A small network was shown many inputs. Here are its activations along a few directions, one row for each input.
Each table varies a few parts of the input and shows all the possible inputs, shuffled.
Descriptions start from the smaller parts, as in this example, which fits no table here: one of 3 separate values, together with either a single point or one of 9 places around a ring or (one of 6 places along a line, together with one of 8 places around a ring).
Shared parts are said once, and a part with two or three values counts as separate values.

Other details of the inputs shift rows strongly along two fixed directions, in all tables alike. That doesn't count.

Table:
R1: [ 17 -19  18   2  28  10   2  -7  -5  25  -9 -28  -1]
R2: [-24 -22 -15   7  39  12  -6 -29   4  23  -6  -7 -41]
R3: [ 20 -13  14   6  26   7  -3 -10   1  22 -11 -23   5]
R4: [-43   9 -54 -10 -20   8 -19  35 -16  12  28  29 -27]
R5: [ 16  31  20  10 -37 -61  24 -30  34 -75 -14  16  28]
R6: [-43   9 -55 -15 -20  12 -29  45 -18   7  31  28 -29]
R7: [ 11  27  23   6 -38 -62  31 -28  31 -77 -11  15  24]
R8: [ -3   9 -38 -14 -44  19  -7  62 -31   5  27  22  11]
R9: [ 11  34  23  11 -38 -57  27 -33  37 -70  -9  21  31]
R10: [ 12 -22  28   6  36  19   9 -19   6  34 -10 -18   4]
R11: [-41  22   4   1 -18 -61   5 -47  43 -87  -4  36 -12]
R12: [ -1  11 -32 -10 -39  16   1  54 -23   2  22  16   9]
R13: [ 22 -20  28  13  35  19   4 -21   5  31  -8 -19   2]
R14: [ 18 -23  16   2  23  15  -1   1  -9  27  -6 -23  -1]
R15: [-17  29 -46 -32 -50  33 -39  75 -57  20  13   6 -11]
R16: [ 24 -17  14   9  23  16  -2  -4  -3  24  -7 -17   1]
R17: [-20 -25 -11   4  51  21  -8 -30   4  24  -5  -9 -43]
R18: [ 10 -18  31   5  43  14  12 -27  11  33 -14 -25   4]
R19: [  3  32  24   6 -37 -55  36 -32  38 -70  -9  25  30]
R20: [  4 -17  53   1  64  31 -12 -49   3  39 -35 -52 -25]
R21: [ -8  14 -40 -18 -42  12  -9  58 -29   6  24  15  14]
R22: [ 16 -14  28   9  38  12   1 -25   9  32 -12 -26   6]
R23: [ -6  10 -43 -17 -48  17 -12  67 -34   6  28  21  14]
R24: [ 18 -19  24  10  32  17  -2 -16   3  33  -8 -20   5]
R25: [-39  23  -7   6 -15 -63   7 -49  37 -91  -8  32 -12]
R26: [ 15 -23  31   9  39  21  13 -22   7  32 -10 -17   1]
R27: [ 21 -16   8   5  18  13  -8   3  -6  25  -6 -17   4]
R28: [  4  10 -46 -14 -50  18 -16  77 -43   8  29  20  10]
Each input here is: either one of 2 separate values or one of 6 places around a ring or (one of 4 places along a line, together with one of 5 places around a ring).
- A walk changes only the place on the line of 4. It starts at R12 and steps to R8. List the rest of the walk in order. => R23, R21
- List by row number the other inputs of the same sort as R20. => R15

Table:
R29: [-19 -47 -13  -1  48  62   2  17 -14  72  19  -2 -23]
R30: [  22   47  -18  -13 -102  -25   13   65  -18  -44   20   36   53]
R31: [-37  73 -31 -31 -85 -20 -49  38 -23 -64   5  31   9]
R32: [ -11   -3   53   22   40  -47   38 -105   72  -34  -20   12    1]
R33: [ -2 -62  -4   7  69  47  -7  -9 -15  48  -3 -29 -51]
R34: [-42  73 -38 -36 -93 -27 -25  33 -33 -54  -3  25   5]
R35: [   7  -12   54   30   54  -61   23 -121   65  -56  -41   -9  -24]
R36: [ 48   7  77  13   3 -37  50 -68  43 -35 -34 -27  37]
R37: [   9  -26   62   32   55  -66   29 -109   62  -60  -34  -25  -17]
R38: [ 51 -33 -22  -8  17  76 -22  82 -63  99  17 -36  25]
R39: [ 10 -50 -18  17  70  41 -31   0 -16  66  -5 -35 -41]
R40: [ 27  41 -25 -11 -91 -33   3  68 -20 -49  20  35  64]
R41: [ -1 -43  -8  12  72  55  -5  -3 -13  59  -5 -33 -54]
R42: [-44  65 -29 -49 -85 -34 -34  45 -24 -59   5  27  -3]
R43: [-31  39 -62  -8 -73 -36  -5  43   6 -43  34  63  28]
R44: [ 41 -30 -10  -2  15  89 -24  88 -62 109  17 -29  11]
R45: [-19 -29 -17   2  49  66   3  23 -12  78  18  -6 -26]
R46: [ -9 -12  53  22  37 -50  40 -87  64 -35 -11   1   7]
- What is each input in this table made of? => either one of 3 separate values or one of 5 places along a line or (one of 2 separate values, together with one of 5 places around a ring)
- A walk changes only the place on the line of 5. It starts at R38 and steps to R40. List the rest of the walk in order. => R44, R30, R36
- Change only the choice among 2 separate values in R46. List by row number the other rows that result. => R37
